Each row below holds a small network's activations on one input, seen along a few directions.
In each table, some parts of the input vary, and every possible input appears once, in random order.
Descriptions start from the smaller parts, as in this example, which fits no table here: one of 2 separate values, together with either a single point or one of 11 places along a line or (one of 4 places along a line, together with one of 8 places around a ring).
Shared parts are said once, and a part with two or three values counts as separate values.

Other details of the inputs vary at random and push rows far along two fixed directions, the same in every table; ignore that.

Rows:
R1: [20 24 14 -1 -6 -19 2 9 34 -9 -18 -17 9 7]
R2: [-2 -4 5 -10 0 0 15 -9 14 -16 -10 14 8 23]
R3: [-4 -23 11 -33 11 25 5 -20 -21 -17 -13 8 31 53]
R4: [-7 -17 7 0 -23 -10 -23 2 17 0 -8 -4 7 31]
R5: [-7 2 12 2 -2 1 -4 -20 17 -18 -5 8 28 24]
R6: [2 10 11 0 2 -15 24 -2 6 -4 6 -3 -2 6]
R7: [7 3 10 -12 9 -3 15 -8 -12 -6 3 -8 10 17]
R8: [-12 -23 -9 -20 7 29 19 3 -54 26 14 0 -14 -4]
R9: [-11 -5 -33 15 -9 20 -10 4 -18 21 14 21 -28 -55]
R10: [10 23 -11 4 11 -13 6 14 0 0 20 -12 -21 -38]
R11: [-11 -30 -9 -25 -3 10 -4 11 -42 12 20 -6 -21 10]
R12: [-6 -16 7 -14 15 16 20 -4 -43 10 9 -3 5 14]
R13: [13 23 11 22 -10 -23 -6 -10 38 -4 -15 -3 15 3]
R14: [-8 8 -12 12 5 7 -10 -2 3 -3 12 8 -2 -25]
R15: [0 12 12 7 2 -5 -10 -3 19 -5 -8 -13 23 11]
R16: [10 13 23 12 0 -21 21 1 20 3 -15 -9 3 7]
R17: [15 20 3 -4 -12 -19 17 -2 21 -10 -3 0 -5 5]
R18: [-14 -20 3 -6 15 32 -11 -5 -44 22 -1 -7 20 13]
R19: [9 12 -20 21 7 -11 7 6 5 -3 11 17 -32 -50]
R20: [3 3 6 7 -18 -2 -2 -9 19 2 -19 2 17 17]
R21: [20 30 0 -1 -5 -26 1 -3 52 -35 -10 9 2 5]
R22: [-9 -14 9 -5 14 8 18 -10 -7 -10 0 11 11 19]
R23: [-6 2 -6 27 -3 0 0 3 -2 26 4 4 -13 -33]
R24: [-15 -3 4 14 -16 -25 -18 0 35 -22 10 8 0 10]
R25: [19 24 16 9 6 -21 5 5 20 -3 -12 -14 1 -2]
R26: [-2 -1 5 -13 20 6 2 -5 -1 -24 1 -1 15 17]
R27: [15 10 19 4 7 -10 10 -2 2 4 -15 -13 10 10]
R28: [11 18 -1 -16 0 -8 6 6 11 -12 6 -10 -1 1]
R29: [-20 -9 9 -9 11 19 -8 -11 -4 -15 3 -1 32 24]
R30: [9 -5 -7 7 -14 -17 -10 23 2 14 2 -10 -35 -21]
R31: [-4 -11 10 -4 1 -23 -5 -2 21 -32 2 4 3 32]
R32: [-39 -46 8 -14 15 49 5 -16 -54 14 8 11 28 30]
R33: [3 -15 2 -7 3 20 11 4 -36 24 -13 -6 -2 2]
R34: [3 9 10 -4 -10 -1 -13 -3 28 -8 -15 -9 28 25]
R35: [-7 -22 -9 -11 23 28 3 -7 -46 3 9 8 -1 -3]
R36: [8 13 8 0 -13 -6 -12 -6 28 -6 -17 -4 22 22]
R37: [0 -9 -6 -6 -10 -20 -11 5 23 -23 2 9 -14 13]
R38: [15 15 5 21 2 -17 12 7 5 13 -7 -6 -16 -27]
R39: [4 15 10 15 -23 -17 3 -7 45 -2 -18 2 12 14]
R40: [16 17 19 6 -14 -22 19 1 37 -2 -24 -6 3 15]
R41: [-9 -15 -23 3 5 -4 -5 23 -42 21 35 -6 -48 -43]
R42: [11 8 -27 -2 -1 6 4 11 -27 20 19 0 -38 -49]
R43: [6 -14 -1 -10 6 24 3 4 -40 25 -10 -9 -2 -1]
R44: [6 11 -5 -12 4 -4 -3 1 22 -25 -3 4 5 5]
R45: [-5 4 -2 -6 -5 7 -11 -9 17 -14 -3 9 17 12]
R46: [2 7 13 17 -7 -10 0 -10 18 3 -14 1 18 11]
R47: [-2 5 -18 36 -16 -28 -26 20 16 17 15 -1 -39 -50]
R48: [-8 -27 -3 4 8 3 -8 20 -46 29 11 -14 -28 -18]
R49: [-5 10 8 16 -7 -12 2 -14 33 -18 -4 13 16 6]
R50: [1 -2 -4 2 20 13 0 16 -35 22 6 -18 -12 -29]
R51: [-1 9 -31 15 -11 8 -16 3 3 10 12 17 -25 -54]
R52: [20 29 4 -11 -6 -22 10 1 28 -19 -1 -5 0 7]
R53: [-28 -28 15 -20 -5 29 5 -22 -9 -4 -9 13 38 55]
R54: [-24 -29 -22 0 -11 15 -26 9 -18 10 21 13 -20 -15]
R55: [4 1 -30 17 -10 16 -17 9 -20 34 5 5 -25 -53]
R56: [18 14 12 -6 -2 -7 3 4 14 -1 -18 -12 7 12]
R57: [-21 -43 2 -32 36 52 2 -10 -74 3 8 1 22 33]
R58: [14 20 -25 16 -8 -16 3 7 22 -6 3 20 -35 -49]
R59: [-4 19 -29 15 -8 2 -21 11 21 -1 16 9 -21 -55]
R60: [-2 -9 23 -31 18 10 15 -12 -25 -13 0 -13 33 54]
Each input here is: one of 2 separate values, together with one of 5 places around a ring, together with either a single point or one of 5 places along a line.
- The inputs of R4 and R47 match in every part but the choice among 2 separate values. If R9 is changed in the same way as R4 into R47, which row does it become? => R49
- Which other rows does R38 become when the place on the line of 5 takes its other values? List them by row number. => R16, R25, R27, R50

Rows:
R61: [14 6 32 15 -26 -34 -1 -4 48 8 -32 6 11 14]
R62: [-58 -60 -28 -38 -21 65 -17 -18 -61 14 23 30 21 39]
R63: [8 1 -30 0 6 15 -18 25 -55 54 7 -13 -21 -59]
R64: [42 49 -11 1 -1 -28 13 7 48 -34 1 -6 -27 -33]
R65: [-6 14 -33 2 29 31 9 22 -51 20 24 8 -47 -82]
R66: [-4 2 23 15 -22 -29 -9 11 44 -6 -23 -23 7 20]
R67: [14 5 18 0 -8 -40 19 -1 29 -18 -15 16 -14 14]
R68: [10 8 -34 10 14 -3 -6 35 -44 34 55 -7 -76 -81]
R69: [-21 -25 14 -21 27 24 29 -21 -44 6 10 4 26 18]
R70: [1 -33 25 -40 11 50 -5 -14 -42 8 -28 -19 60 62]
R71: [39 59 -23 7 -4 -61 9 17 40 -20 6 -6 -35 -49]
R72: [-13 5 -28 11 3 -10 -35 -5 70 -43 1 20 1 15]
R73: [18 12 11 9 0 -29 31 -11 22 -22 -6 15 9 27]
R74: [-5 -23 25 -17 1 20 -13 -2 -35 25 5 -23 20 42]
R75: [8 30 23 31 -16 -21 14 -21 67 -5 -14 -6 20 -4]
R76: [3 3 26 -8 -5 -44 15 12 37 -41 -6 -16 12 45]
R77: [-45 -60 4 -17 7 52 -36 -33 -52 -29 10 18 45 57]
R78: [-4 -8 -42 45 -1 26 -2 6 -42 55 10 6 -54 -75]
R79: [0 18 28 -3 5 17 5 -3 20 -5 -25 -6 42 30]
- Describe the family of inputs behind these rows. => either one of 3 separate values or (one of 2 separate values, together with one of 8 places around a ring)
- Which other rows does R66 become when the choice among 2 separate values takes its other values? List them by row number. => R76
- A walk changes only the place on the ring of 8. It starts at R61 and steps to R78. List the rest of the walk in order. => R75, R79, R70, R63, R74, R66
- Which other rows belong to the same alternative as R72? List them by row number. => R62, R77

Rows:
R80: [-9 -31 -10 -35 27 37 4 3 -61 7 12 0 -3 15]
R81: [7 18 -30 10 -15 -16 -12 8 26 -11 17 13 -34 -43]
R82: [-21 -35 -16 9 -2 43 -10 1 -52 42 3 9 -8 -19]
R83: [8 30 3 15 -15 -24 -7 -6 52 -14 -6 1 10 -3]
R84: [23 27 -13 24 -5 -16 3 14 12 18 -6 -7 -26 -49]
R85: [20 25 4 -4 -8 -37 22 2 42 -30 0 4 -13 4]
R86: [-1 -21 30 -9 -19 -34 -13 13 14 -1 -9 -29 6 57]
R87: [-14 -23 -17 -9 24 38 -10 5 -57 15 19 -1 -8 -24]
R88: [-7 4 -32 16 -14 -8 -11 11 16 -2 19 23 -40 -48]
R89: [-17 -18 -29 9 10 23 -17 5 -44 21 27 9 -26 -48]
R90: [0 -2 25 -13 7 3 25 -11 -6 -4 -11 -9 26 38]
R91: [0 -3 16 -10 15 -2 8 -6 -6 -14 1 -6 17 28]
R92: [-28 -35 14 -11 1 34 -2 -16 -27 10 -6 4 34 40]
R93: [-11 -27 -22 -27 18 39 -8 7 -53 6 16 4 -10 -11]
R94: [9 13 23 0 5 -29 23 -8 28 -26 -6 0 12 26]
R95: [16 31 -13 19 3 -14 4 14 14 11 6 -6 -25 -51]
R96: [12 23 -18 29 -20 -14 -14 7 24 17 -1 4 -21 -47]
R97: [-1 -20 42 -26 5 15 26 -20 -23 1 -29 -12 48 81]
R98: [13 14 9 3 -4 -3 -7 -2 18 3 -21 -6 12 2]
R99: [10 27 21 -2 -2 -15 -2 -6 45 -22 -17 -8 29 24]
R100: [-11 2 15 12 -9 -19 -1 -15 39 -28 -7 12 21 30]
- Describe the family of inputs behind these rows. => either a single point or (one of 4 places along a line, together with one of 5 places along a line)
- Which other rows does R80 become when the place on the line of 4 takes its other values? List them by row number. => R84, R91, R95

Rows:
R101: [1 -11 9 -11 20 42 29 -10 -66 46 -8 -9 13 -7]
R102: [-23 -21 -38 45 -7 7 -35 17 -22 37 29 16 -50 -80]
R103: [-13 12 17 6 -20 -44 -8 -16 78 -60 3 15 28 46]
R104: [38 47 31 -16 10 -40 19 -7 56 -45 -22 -16 25 40]
R105: [34 28 43 -6 -25 -57 18 2 57 -13 -30 -28 12 56]
R106: [-15 -11 -4 17 -7 30 -10 -21 3 9 -14 24 20 -5]
R107: [-19 -26 -14 4 1 37 -36 -8 -25 18 -2 7 20 3]
R108: [-17 -49 25 -21 -13 23 -8 2 -37 31 -24 -19 28 67]
R109: [-9 -8 -1 -29 27 31 28 -24 -21 -23 3 19 28 33]
R110: [-29 -57 -12 -7 -13 33 -31 4 -47 30 6 10 -7 14]
R111: [-25 -43 12 -42 30 24 12 -8 -45 -25 18 2 19 56]
R112: [-7 24 -17 15 -12 2 0 -15 42 -29 7 31 4 -28]
R113: [10 3 -28 14 25 -10 13 29 -47 20 33 -7 -65 -79]
R114: [-3 -16 36 -11 12 2 18 -1 -36 18 -5 -26 20 41]
R115: [13 28 -12 32 -14 -5 -22 17 23 29 -12 -16 -15 -54]
R116: [4 -16 24 -36 36 41 42 -19 -55 -5 -15 -2 35 43]
R117: [-14 -16 1 24 -4 7 -14 13 -24 42 1 -9 -13 -21]
R118: [-5 -17 -23 -27 5 3 2 16 -27 -9 27 6 -40 -13]
R119: [33 23 14 -11 -6 -52 23 12 34 -29 -9 -15 -19 19]
R120: [38 51 14 16 -6 -33 7 8 40 3 -16 -26 2 -19]
R121: [3 40 -45 26 -15 -14 -32 13 45 -13 28 20 -38 -83]
R122: [-6 -12 -19 -31 29 31 -1 -1 -35 -15 20 2 3 4]
R123: [-3 9 11 -8 -37 -45 -11 -10 79 -57 -5 12 18 54]
R124: [15 40 -23 56 -17 -12 -2 7 33 40 -11 10 -29 -87]
- The inputs of R118 and R109 match in every part but one. If R119 is changed in the same way as R118 into R109, which row does it become? => R116
- Describe the family of inputs behind these rows. => one of 4 places along a line, together with one of 6 places around a ring
